Each row below is a small network's average activation on inputs in which a field has the value named, seen along a few directions.
Values that are neighbours, or in one group, have similar rows; names and order tell nothing.
(in the rows, 500 means zero)
Random noise pushes rows far along 2 fixed directions. That doesn't count. These rows show it; they differ only by the noise:
[595 444 393 494 510 605 522 548 575 400 495 449 397]
[512 568 754 520 601 576 620 399 472 718 361 523 383]
[521 558 692 542 586 555 582 440 506 686 397 495 366]
[590 453 410 502 515 597 521 545 574 421 492 448 391]


Field Lufes:
w9: [542 479 587 599 434 416 564 492 538 761 334 440 455]
w8: [534 485 446 470 527 359 368 660 470 495 549 650 762]
w7: [433 517 359 290 437 533 582 507 332 201 528 425 586]
w1: [434 553 396 555 545 479 579 530 463 430 644 398 479]
w3: [461 429 482 389 485 583 554 594 590 181 656 520 694]
w6: [499 588 669 459 597 572 632 468 477 639 367 548 394]
w10: [273 569 586 400 502 572 431 285 334 665 368 731 503]
w5: [682 380 284 579 400 188 370 551 671 499 694 496 402]
w2: [463 415 285 902 540 196  49 845 764 469 721 200 502]
w4: [488 540 428 425 262 647 441 317 386 356 549 542 592]
Lufes is arranged as a star with 3 arms.
- Name the neighbours of w8, in listed order. => w2
- Name the neighbours of w10, in listed order. => w4
- Name the neighbours of w9, in listed order. => w6, w5

Field Mez:
m10: [493 641 680 842 701 364 300 783 624 717 456 228 345]
m9: [397 540 422 349 482 630 739 260 269 352 533 516 543]
m4: [432 583 439 702 599 464 312 604 604 791 504 564 192]
m6: [490 468 389 288 439 580 394 416 418 108 741 635 694]
m7: [388 722 663 857 452 373 346 657 717 783 618 152 234]
m2: [538 561 722 541 529 246 507 566 391 856 422 669 782]
m3: [537 550 708 718 730 257 592 631 704 723 607 424 359]
m5: [750 365 455 559 341 461 472 412 617 649 406 495 300]
m8: [360 692 566 418 454 341 483 459 454 704 389 429 225]
m1: [317 431 698 524 466 499 434 345 441 602 413 598 764]
Mez is arranged as a star with 3 arms.
- Name the neighbours of m2, in listed order. => m1
- Name the neighbours of m4, in listed order. => m5, m8
- Name the neighbours of m7, in listed order. => m10, m9
